Each row below holds a small network's activations on one input, seen along a few directions.
Each table varies a few parts of the input and shows all the possible inputs, shuffled.
A made-up example of a description, with smaller parts first: one of 4 places along a line, together with either a single point or one of 9 places along a line or (one of 3 separate values, together with one of 8 places around a ring).
Shared parts are said once, and a part with two or three values counts as separate values.
In the rows, zero is written as 128.

Other details of the inputs vary at random and push rows far along two fixed directions, the same in every table; ignore that.

Rows:
R1: [134  69 123 104 101 178 141 153 116  91 134 125 128]
R2: [177 159 127 132 120  73 141 134 167 156 134 114  71]
R3: [121 134  86 130 155 176 122 133  77 111  92 157 199]
R4: [109 132  75 109 156 169 120 148  81 115  97 158 180]
R5: [106 170  94 142 171 135 102 117  89 140  95 157 183]
R6: [148 148 149 122 116  70 139 138 173 176 137 121  76]
R7: [148 177 104 120 145  67 128 148 151 162 125 132  84]
R8: [146 173 106 128 161 126 138 139 114 148  96 165 195]
R9: [ 83 164 108 134 178 118  89 132  98 134 113 162 170]
R10: [133 136 142 124 104  80 125 122 155 179 144 104  87]
R11: [108 144 102 142 167 166 111 121  84 105  99 157 193]
R12: [139  88 155 123  90 136 145 133 142 120 148 102 102]
R13: [139  85 120 104  88 143 147 135 142 122 136 106  79]
R14: [127 178  95 133 156 121 117 119  98 166 101 151 207]
R15: [122  85 144 119 103 150 139 124 141  95 145 107  80]
R16: [107 176 134 155 149  75  97  89 145 170 126 123 103]
R17: [122  76 161 134 114 178 137 135 119  67 145 119 145]
R18: [110 154  77 109 154 126 107 152  90 158 100 161 174]
R19: [127 142 111 135 152 171 129 124  83 109 106 153 225]
R20: [120  83 158 123 105 139 131 129 144 100 154 109  84]
R21: [153 147 138 131  93  77 138 102 163 190 139 101  98]
R22: [137 133 136 121  96  81 130 126 154 182 141 104  87]
R23: [ 92 158  99 125 171 127  98 140  90 137 109 162 174]
R24: [108  80 154 130 125 170 125 134 122  67 148 127 124]
R25: [107 137 143 132 124  85 116 105 160 151 145 107  58]
R26: [112 167 118 148 168 136 114 111  95 131 110 152 211]
R27: [141 143 126 131 107  84 123 103 159 182 131 103  72]
R28: [131  93 169 151 117 175 143 107 128  69 148 118 158]
R29: [125  84 153 147 119 184 133 113 124  62 138 120 131]
R30: [148 179 113 119 144  52 121 154 154 174 132 136  89]
R31: [ 86 172 133 145 159  73  95 100 145 159 135 127  88]
R32: [124  77 125 112 112 186 143 138 114  74 130 123 123]
R33: [155  80 113 117  92 182 150 134 117 102 120 118 133]
R34: [106 163 145 143 141  76 106 113 140 168 137 122 115]
R35: [131  80 142 112  94 139 138 138 141 114 147 108  85]
R36: [147  91 120 103 118 170 160 159 133  89 118 139 113]
R37: [153  80 144 128  97 186 161 125 117  85 134 116 164]
R38: [155 186 125 128 140  51 127 150 155 177 133 130 104]
R39: [172 191 127 137 137  59 139 130 158 174 131 127 121]
R40: [135  77 168 127  91 152 145 132 141  95 154 102 105]
R41: [125  82 119 111 110 173 143 138 118  90 127 121 117]
R42: [100 147  97 119 162 138 104 144  89 130 108 159 175]
R43: [136  93 164 146 113 174 145 109 126  75 144 117 159]
R44: [136 147 162 146 111  84 130  91 160 164 148 103 102]
R45: [147 172 116 129 140  79 129 125 155 181 110 137  97]
R46: [105 159 107 130 162 131 108 139  90 140 108 154 192]
R47: [125 153  94 109 165 130 123 165 107 137 100 173 164]
R48: [145  94 146 132  94 144 140 109 146 115 139 100  88]
R49: [121  84 181 142 105 146 134 122 146  85 162 103 104]
R50: [117  77 155 126 106 157 137 120 144  77 150 106  82]
Each input here is: one of 5 places around a ring, together with either one of 2 separate values or one of 8 places along a line.
The inputs of R36 and R6 match in every part but the place on the ring of 5. If R31 is changed in the same way as R36 into R6, which row does it become?
Answer: R49
The inputs of R42 and R32 match in every part but the place on the ring of 5. If R23 is changed in the same way as R42 into R32, which row does it become?
Answer: R15
Which other rows agree with R2 in the place on the ring of 5? List them by row number.
Answer: R3, R5, R11, R16, R27, R29, R33, R45, R48
Change only the place on the line of 8 in R43. List by row number the other rows that result.
Answer: R14, R19, R21, R26, R28, R37, R44
Change only the choice among 2 separate values in R8. List by row number the other rows that result.
Answer: R39

Rows:
R51: [154  75 133 107 116 196 167 165 124  58 125 143 141]
R52: [108 186 111 143 172  86  95 137 104 148 127 144 162]
R53: [137 172 119 148 139 108 122 104 122 169 111 131 167]
R54: [149 113 111 133 132 174 138 138 106  76 124 133 158]
R55: [123 168 116 124 155  99 119 140 124 174 107 158 163]
R56: [147 112 157 116 100  83 139 145 184 137 158 102  24]
R57: [ 93 163 135 143 161 107 103 112 123 156 116 152 155]
R58: [156  90 100 106 120 204 166 151 106  81 100 147 165]
R59: [146  82 120 107 120 179 148 170 119  68 128 138 125]
R60: [108  97 130 125 113 145 119 121 124 110 138 112 104]
R61: [144 119 115 134 110 140 131 122 115 120 132 107 133]
R62: [140 167 102 118 146 101 132 130 135 168 103 146 125]
R63: [123 184 134 150 160  93 111 119 122 158 118 146 174]
R64: [132 124 149 135 120 126 128 130 124 116 148 120 150]
R65: [101 146 139 141 147 116 110 106 128 151 120 141 145]
R66: [137  82 124 103 104 174 148 159 110 101 132 130 159]
R67: [115 184 100 142 165  90  97 128 102 155 121 142 164]
R68: [109  61 143 119 112 204 136 135 100  65 137 128 165]
R69: [ 85 154 111 133 156 101  91 118 112 151 123 135 127]
R70: [108  84 153 130 136 194 135 138 105  68 126 146 175]
R71: [148 156 126 141 137 115 136 113 139 131 123 128 134]
R72: [139  63 114 102 110 198 148 175  98  64 130 134 151]
R73: [138 155 143 142 147 109 134 126 142 119 132 132 128]
R74: [147 136 142 140 135 132 141 125 137 102 132 130 133]
R75: [111  98 126 125 112 145 119 115 121 117 134 110 104]
R76: [147  94 118 129 112 177 139 135  99  80 134 117 158]
R77: [139 154 136 146 133 114 128 114 130 146 123 130 159]
R78: [131 179  96 119 158  97 125 136 130 169 101 157 139]
R79: [ 89 161 104 132 146 113  99 103 103 175 110 136 161]
R80: [126 170 109 139 136 103 115 111 110 170 119 127 171]
R81: [131  65 114 121 108 214 145 125 108  61 119 121 126]
R82: [141 172 104 142 147 101 116 114 125 149 117 128 128]
R83: [157 118 184 146  89  89 144 102 182 146 160  89  75]
R84: [ 86 160 117 133 149 106  97 110 111 168 120 139 155]
R85: [130 116 159 135 102 101 138  92 182 141 146 102  44]
R86: [137 177 122 144 156  98 126 115 135 145 118 138 142]
R87: [146 101 136 133 130 171 142 149 118  58 140 128 140]
R88: [150  65 149 111 105 195 163 164 122  70 132 139 158]
R89: [130  82 116 124 121 212 151 117 107  70 109 136 153]
R90: [132 150 154 147 142 111 126 126 132 132 133 133 154]
R91: [103 140 124 134 150 118 107 121 130 122 126 135 103]
R92: [125 171 115 140 142 102 111 113 109 166 122 130 173]
R93: [147  70 124 102  86 183 157 149 113 104 129 118 147]
R94: [103 159 123 141 152 118 107  99 117 166 106 145 158]
R95: [136  95 157 132  84 105 133  93 182 135 155  80  12]
R96: [133 163 119 142 152 105 115 129 126 126 129 134 130]
R97: [140  92 183 111  75  83 145 142 184 148 176  88  42]
R98: [ 82 158 114 133 159 100  90 124 110 147 124 140 129]
R99: [135 115 159 135  98 102 140  85 181 147 143  96  39]
R100: [131 102 143 109 108 129 138 155 133 126 145 124 124]
R101: [138 192  96 145 160 105 123 105 118 162  99 143 163]
R102: [ 91 163 120 136 168 101  96 124 127 137 122 143 110]
R103: [122  83 144 127 128 189 146 129 124  60 129 137 132]
R104: [123 173 114 120 167  97 125 151 132 150 109 160 137]
R105: [164  98 170 119  70  96 157 117 188 165 151  91  50]
R106: [106 164 104 116 161  91 105 163 111 155 121 151 139]
R107: [151  86  87 104 119 205 152 161  95  76 103 142 156]
R108: [ 88 185 117 140 188 101 101 118 119 147 107 164 147]
R109: [105 148 106 134 151 123 106 114 122 134 115 137 116]
R110: [122  81 125 129 120 212 142 119  95  85 108 139 184]
R111: [120 165 127 139 144  96 111 121 116 154 132 131 167]
R112: [128  95 165 132  92  98 130 101 186 129 162  85  11]
R113: [137 142 101 114 134 112 127 146 133 144 117 136 107]
R114: [139 150  92 115 140 116 125 142 123 150 107 140 118]
R115: [158 121 159 141  97  88 137 111 178 130 161  87  44]
R116: [153 130 111 137 120 141 135 118 124 116 124 116 124]
R117: [128 175  95 124 148 107 122 129 114 189  92 155 171]
R118: [130  84 117 103 123 191 144 169  90  85 123 148 191]
R119: [148  80 114 106 118 183 149 166 116  71 124 137 128]
R120: [114 167 137 140 151  94 110 131 117 148 137 134 165]
R121: [108  83  99 120 124 206 127 132  78  77 111 132 169]
R122: [134 180 119 148 152 106 117 109 116 167 108 142 180]
R123: [118 164 100 114 143 100 114 138 109 182 111 146 163]
R124: [157  89 152 110  62  90 146 128 179 156 162  76  18]
R125: [130 172 102 119 161 100 126 140 130 159 104 158 139]
R126: [152  77 137 111 103 183 159 152 123  94 125 135 155]
R127: [141  92 114 128 121 191 138 146  88  64 131 128 180]
R128: [107 105 178 131  95  90 121 106 168 148 167  93  60]
R129: [148 108 130 111  76  89 139 128 164 169 146  86  42]
R130: [105 144 134 140 140 122 114 104 127 152 116 139 146]
R131: [111  89 181 130  89  92 123 115 177 125 176  80  19]
R132: [118 160  90 113 144  98 110 149 112 167 115 142 136]
R133: [110 143 127 136 151 125 122 108 134 130 118 141 121]
R134: [108  92 192 130  89  95 127 110 174 136 175  86  49]
R135: [118  66 144 120  97 190 139 120 111  87 137 113 143]
R136: [112 157 102 114 150  94 108 157 114 154 122 145 132]
R137: [152 154 125 141 134 118 138 109 137 135 119 126 132]
R138: [131 144 134 136 122 109 123 118 125 145 139 118 151]
R139: [153  94 193 121  78  87 154 134 197 148 166  94  40]
R140: [133 124 134 136 125 126 123 136 120 106 146 119 131]
Describe the family of inputs behind these rows.
Answer: one of 3 separate values, together with one of 5 places around a ring, together with one of 6 places along a line
The inputs of R105 and R139 match in every part but the place on the line of 6. If R95 is changed in the same way as R105 into R139, which row does it become?
Answer: R102
The inputs of R125 and R62 match in every part but the place on the line of 6. If R67 is changed in the same way as R125 into R62, which row does it become?
Answer: R76
The inputs of R132 and R129 match in every part but the place on the line of 6. If R60 is changed in the same way as R132 into R129, which row does it become?
Answer: R121
A walk changes only the place on the line of 6. It starts at R80 and steps to R92. List the rest of the walk in order.
Answer: R138, R111, R64, R120
Change only the place on the line of 6 in R100. List by row number the other rows that result.
Answer: R66, R93, R97, R118, R123
Change only the choice among 3 separate values in R103. List by row number the other rows that result.
Answer: R51, R74
Change only the place on the ring of 5 in R121. List by row number the other rows that result.
Answer: R79, R81, R89, R110
